A small network was shown many inputs. Here are its activations along a few directions, one row for each input.
Each table varies a few parts of the input and shows all the possible inputs, shuffled.
Descriptions start from the smaller parts, as in this example, which fits no table here: ring(8) and (point or ring(9) or (values(3) and line(4))).
Shared parts are said once, and a part with two or three values counts as separate values.
In the rows, zero is written as 128.

Other details of the inputs shift rows strongly along two fixed directions, in all tables alike. That doesn't count.

Table:
r1: [122  59 141 154  81  64  14 188 109  89 116]
r2: [162  66 169 127 142 175 162 162  86  73 167]
r3: [135  47 109 177  92  71  37 175 118  92 112]
r4: [123 174 101 104 144 146 181 117 163 129 162]
r5: [132 188 100 123 146 159 168  95 123 184 131]
r6: [156  77 189 157 136 184 148 131  50  90 131]
r7: [126 186 119 124 119 172 168  96 153 166 136]
r8: [104 187 134 117 152 168 169 122 165 149 131]
r9: [108 176 109  98 160 147 171  93 140 146 114]
r10: [115 196 109 129 157 144 171  93 122 166 126]
r11: [108 154 127  99 127 143 190  90 163 158 131]
r12: [ 90 149  43 147 119  47  45 141 197 152 105]
r13: [153 186 102 106 159 111 168  95 136 142 158]
r14: [ 93 160  66 160  90  79  38 139 193 188  81]
r15: [115 182 103 105 151 134 181  94 123 156 116]
r16: [110 179 113  99 143 149 176  95 146 142 117]
r17: [129  13 132 177  90  52  38 168  88 133  75]
r18: [164  78 172 121 141 143 137 131  22  77 162]
r19: [108 188 118 122 165 159 160  92 137 154 124]
r20: [144  40 103 189  98  54  35 178  88 100 110]
r21: [121 179  96 111 132 140 181 102 165 126 162]
r22: [172  69 176 149 142 196 140 129  45 113 133]
r23: [105 162  78 132 107  39  41 162 233 151 109]
r24: [110 180 123 105 126 148 185  97 153 138 123]
r25: [158  75 179 112 151 159 131 128  39  69 162]
r26: [156  83 177 110 134 160 137 129  49  69 164]
r27: [190  81 176 127 141 151 151 128  72  73 163]
r28: [106 173 128  92 148 158 181 123 164 140 122]
r29: [ 75 130  71 135  96  48  56 131 207 181  73]
r30: [155  37 183 125 147 164 157 122  56 104 125]
r31: [144 187 106  95 168 125 161  89 158 136 155]
r32: [ 79 169  77 129  83  44  38 137 195 141 117]
r33: [155  42 195 124 126 168 171 141  72 102 132]
r34: [116  56 144 149  90  70  11 200 122  89 115]
r35: [155  80 198 154 132 186 156 145  60  92 136]
r36: [114  15 151 162  88  76  39 194 137 120  81]
r37: [170  75 185 148 119 195 148 146  66 111 138]
r38: [147 182 124  97 146 130 170 110 166 129 162]
r39: [109 179 122  98 137 150 183 111 157 142 121]
r40: [109 192 130 130 130 159 173  95 152 147 133]
r41: [111 165  73 146  87  31  45 138 220 148 111]
r42: [120 179 123 110 140 179 162 124 166 168 134]
Description of these inputs: line(6) and (values(3) or line(4)).
The inputs of r23 and r38 match in every part but the line(6) part. If r42 is changed in the same way as r23 into r38, which row does it become? -> r37
The inputs of r24 and r15 match in every part but the line(6) part. If r7 is changed in the same way as r24 into r15, which row does it become? -> r5
Which other rows does r33 become when the line(6) part takes its other values? List them by row number. -> r11, r17, r29, r30, r36
Which other rows does r1 become when the values(3) part takes its other values? List them by row number. -> r4, r38
Which other rows does r12 become when the line(6) part takes its other values? List them by row number. -> r2, r3, r4, r20, r21
